A small network was shown many inputs. Here are its activations along a few directions, one row for each input.
Each table varies a few parts of the input and shows all the possible inputs, shuffled.
Descriptions start from the smaller parts, as in this example, which fits no table here: one of 2 separate values, together with either a single point or one of 9 places around a ring or (one of 6 places along a line, together with one of 8 places around a ring).
Shared parts are said once, and a part with two or three values counts as separate values.
In the rows, zero is written as 128.

Other details of the inputs vary at random and push rows far along two fixed directions, the same in every table; ignore that.

A family of inputs:
row 1: [134 178 107 147 130 163 162 135 124  98 132 160 128  88]
row 2: [107  73 140 113 152 104 100  82 124 135  90 114  97 134]
row 3: [150 184 106 156 109 169 171 133 131  86 130 152 140  79]
row 4: [135 120 129 127 121  98  85 192 132 196 185 107 191 177]
row 5: [131 187 110 151 119 167 164 111 125  87 116 157 124  81]
row 6: [119 143 131 131 114 127 141  96 138 100 110 141 106 117]
row 7: [117  65 146 100 144  95  89  98 120 152 106 113 119 158]
row 8: [140 172 111 148 129 159 177 129 129  84 110 163 114  78]
row 9: [142 120 112 124 142 149 132 115 107 104 109 125 116 106]
row 10: [122 100 143 120 117  71  78 162 136 194 166  94 181 187]
row 11: [ 97  96 153 110 136  76 120  75 141 124  87 131  80 152]
row 12: [135 137 121 133 101 127 102 188 136 169 179 116 180 162]
row 13: [145 105 138 124 118 101 104 203 149 189 183  92 185 185]
row 14: [150 147 109 139 123 194 161 117 111  84 110 155 116  76]
row 15: [103 101 150 113 128  79 116  80 141 129  99 126  93 153]
row 16: [135 177 108 143 131 161 174 127 125  88 116 165 112  76]
row 17: [131 144 134 133 125 134 152 110 142 109 118 128 115 119]
row 18: [129 112 127 120 116 103  86 204 136 193 192 112 181 185]
row 19: [115  80 145 104 147 101 107  77 101 130  95 113  95 143]
row 20: [ 84 109 157 106 157  88 116  68 134 133  98 125  83 149]
row 21: [158 132 113 135 103 132 117 236 141 172 194 121 191 160]
row 22: [113  78 144  99 154  95 105  66 103 122  85 115  89 141]
row 23: [138 190 105 148 112 184 160 140 128  90 136 163 124  88]
row 24: [107 103 149 119 137  72 119  76 137 133  96 123 103 146]
row 25: [139 180 120 147 116 173 174 112 139  79 120 144 118  85]
row 26: [134 179 112 147 103 169 156 130 132  90 130 151 127  95]
row 27: [132 113 123 137 134 154 131 115 118 113 112 130 113  99]
row 28: [131 188 118 143 129 180 167 115 130  88 123 151 112  87]
row 29: [114  68 144 113 148  89  89 106 107 154 116  94 111 152]
row 30: [163 135  99 138 123 182 135 169 122 116 142 134 158  99]
row 31: [175 155 101 154 102 151 141 234 138 155 193 125 206 133]
row 32: [128 111 131 130 132 150 132  99 113 107 103 136 106 102]
row 33: [152 118 118 135 124 152 125 157 101 129 147 115 146 118]
row 34: [119 154 135 133 123 139 142 105 137 110 121 126 120 118]
row 35: [117  90 149 105 136  76  88 173 143 200 167  95 158 192]
row 36: [160 171 109 149 100 170 130 219 139 159 202 113 205 139]
row 37: [ 92 103 146 103 141  83 114  91 134 136 102 136  85 150]
row 38: [105  76 139 110 160  94 103  69 108 126  84 106  84 135]
row 39: [ 95 100 161 107 154  81 126  77 141 130  88 123  81 148]
Description of these inputs: either (one of 2 separate values, together with one of 6 places around a ring) or (one of 3 separate values, together with one of 9 places around a ring).
Question: Which of the alternatives is row 34?
Answer: one of 3 separate values, together with one of 9 places around a ring
Question: Change only the choice among 3 separate values in row 13. List by row number the other rows that result.
Answer: row 11, row 31
Question: Change only the choice among 2 separate values in row 14. List by row number the other rows that result.
Answer: row 19

A family of inputs:
row 40: [143 167 125 150 123 164 188 148 148  96 130 151 107  98]
row 41: [137  85 123 135 130 109 113  95 113 118  98 128 124 109]
row 42: [140 139 125 143 110 116 102 208 147 187 194  80 205 166]
row 43: [107  71 159  96 165  73 111  53  97 123  75  84  78 150]
row 44: [143 153  93 139 154 193 151 142 105 109 120 161 126  68]
row 45: [150 168 116 142 116 163 181 135 153  87 122 153 123 105]
row 46: [135  61 141 104 149  59  71 149  96 189 158  70 159 190]
row 47: [120 133 144 133 138 105 158 134 144 125 114 129 108 124]
row 48: [140 143 115 148 115 109  98 205 140 187 203  96 206 160]
row 49: [140 123 124 130 108 115 105 245 138 190 202 126 180 178]
row 50: [146 115 132 123 104 120 114 244 152 192 209 111 182 179]
row 51: [124 141 147 134 116 116 118 124 134 149 141 104 164 144]
row 52: [114 138 128 129 135 105 146 137 127 133 123 155 104 123]
row 53: [117 186 107 149 113 175 141 133 129  98 138 151 120  99]
row 54: [105  83 151  89 152 111 119  49  98 101  83 108  57 137]
row 55: [140 189  99 143 116 158 161 135 128  97 125 167 127  91]
row 56: [103 136 149 121 141  95 146  56 145  97  70 130  83 119]
row 57: [124  58 138  92 145  60  62 144  86 195 151  81 145 197]
row 58: [ 83 143 151 120 127 122 118  44 119 102  87 151  83 124]
row 59: [148 101 103 138 112 137 114 132 104 123 116 140 138 105]
row 60: [136 147 110 127 119 116 140 157 132 133 139 154 144 133]
row 61: [168 132 103 158 108 180 159 133 117  82 106 133 140  69]
row 62: [103 144 138 126 123 109 114  82 116 135 117 139 125 131]
row 63: [ 91  96 137 106 174 137 112  63 111 110  71 149  65 108]
row 64: [123 183 114 144 109 185 157 126 142  92 140 140 117  92]
row 65: [ 94  85 170 102 141  55  99  66 156 152  95 105  94 184]
row 66: [144 186 108 151 122 147 167 126 137  90 126 156 133  87]
row 67: [ 74  53 165  78 168  60  81  19  86 121  60 109  38 167]
row 68: [141 111 124 129 158 152 126 154 125 145 128 110 150 113]
row 69: [142 187 127 154 106 186 164 112 137  94 134 139 139  96]
row 70: [ 78  93 168  89 138  67 105  39 150 125  78 125  63 162]
row 71: [132 183 109 139 109 168 152 138 133  90 127 167 121 103]
row 72: [126 168 124 150 120 160 150 120 148 109 135 122 123 113]
row 73: [147 173 106 145 124 139 174 139 139  92 127 162 136  94]
row 74: [147  78 123 124 102 142 102 143 125 135 134 115 143 133]
row 75: [135  50 155  97 143  75  76 138 109 185 150  59 141 205]
row 76: [171 126 105 157 103 191 157 128 124  82 113 136 130  79]
row 77: [103  77 149  94 125  52  73 151 143 186 145 119 143 211]
row 78: [120 100 128 123 174 123 118 104 117 136 106 128 117 108]
row 79: [116 164 111 141 121 132 125 138 126 136 146 134 138 121]
row 80: [ 95  72 158 104 183 115 117  43 130 125  63 118  64 127]
row 81: [127 105 127 112 152 167 121 132 127 133 126 128 119 114]
row 82: [151 146 125 147 103 118  97 199 130 189 206 104 226 160]
row 83: [142 169 113 129 108 171 175 140 148  84 129 163 118 100]
row 84: [167  82 105 136  89 142  73 226 115 178 187 112 205 161]
row 85: [139 175 114 155 132 144 184 149 134  96 131 163 117  82]
row 86: [148 173 114 142 120 151 183 140 146  87 116 149 133  95]
row 87: [124 155 138 129 102 156 127 125 135 128 151 128 146 130]
Question: Describe the family of inputs behind these rows.
Answer: one of 6 places around a ring, together with either one of 3 separate values or one of 5 places along a line
Question: The inputs of row 73 and row 86 match in every part but the place on the ring of 6. If row 82 is changed in the same way as row 73 into row 86, which row does it become?
Answer: row 51
Question: Change only the place on the line of 5 in row 71. List by row number the other rows that result.
Answer: row 49, row 53, row 58, row 77
Question: Which other rows agree with row 81 in the place on the ring of 6? List them by row number.
Answer: row 50, row 54, row 64, row 70, row 74, row 83, row 87
Question: Which other rows agree with row 40 in the place on the ring of 6? List them by row number.
Answer: row 45, row 65, row 69, row 72, row 75, row 76, row 80

A family of inputs:
row 88: [105 104 150 116 131  71  90 117 134 168 135 105 141 173]
row 89: [135 125 130 129 102 112 103 177 138 167 172 115 174 165]
row 90: [149 121 118 138 124 152 136 140 122 120 131 118 137 115]
row 91: [138 151 123 137 120 133 137 177 146 149 162 129 158 135]
row 92: [148 121 109 130 127 147 116 178 113 144 159 125 156 126]
row 93: [107 161 136 130 130 138 170  73 139  74  85 161  70  95]
row 94: [146 127 113 129 124 159 117 172 114 144 156 116 160 129]
row 95: [101  40 164  96 150  47  76  79 125 163  93  91 102 179]
row 96: [135 127 128 133 112 111 102 176 139 174 170 113 177 158]
row 97: [135 196 113 151 126 172 185 127 135  80 122 158 116  79]
row 98: [102 144 138 124 131 113 142  57 129  94  87 143  81 114]
row 99: [152 158  97 145 128 187 171 129 109  75 112 162 114  65]
row 100: [138 186 106 152 112 181 170 119 135  76 117 165 120  77]
row 101: [151 121 114 133 127 143 136 144 115 120 125 134 136 112]
row 102: [138 146 109 138 134 174 146 127 108  99 120 145 115  91]
row 103: [ 90  76 163  99 161  88 102  33 117 122  69 114  67 142]
row 104: [134 126 130 126 118 111 112 187 152 171 170 118 169 167]
row 105: [136 133 131 125 116 106 116 184 143 169 175 111 166 169]
row 106: [ 93  71 161 100 157  86 106  36 121 122  71 109  71 140]
Question: Describe the family of inputs behind these rows.
Answer: either one of 9 places around a ring or (one of 2 separate values, together with one of 5 places around a ring)
Question: Which of the alternatives is row 88?
Answer: one of 2 separate values, together with one of 5 places around a ring
Question: A walk changes only the place on the ring of 9. It starts at row 95 and steps to row 101. List the rest of the walk in order.
Answer: row 99, row 92, row 102, row 94, row 103, row 106, row 90
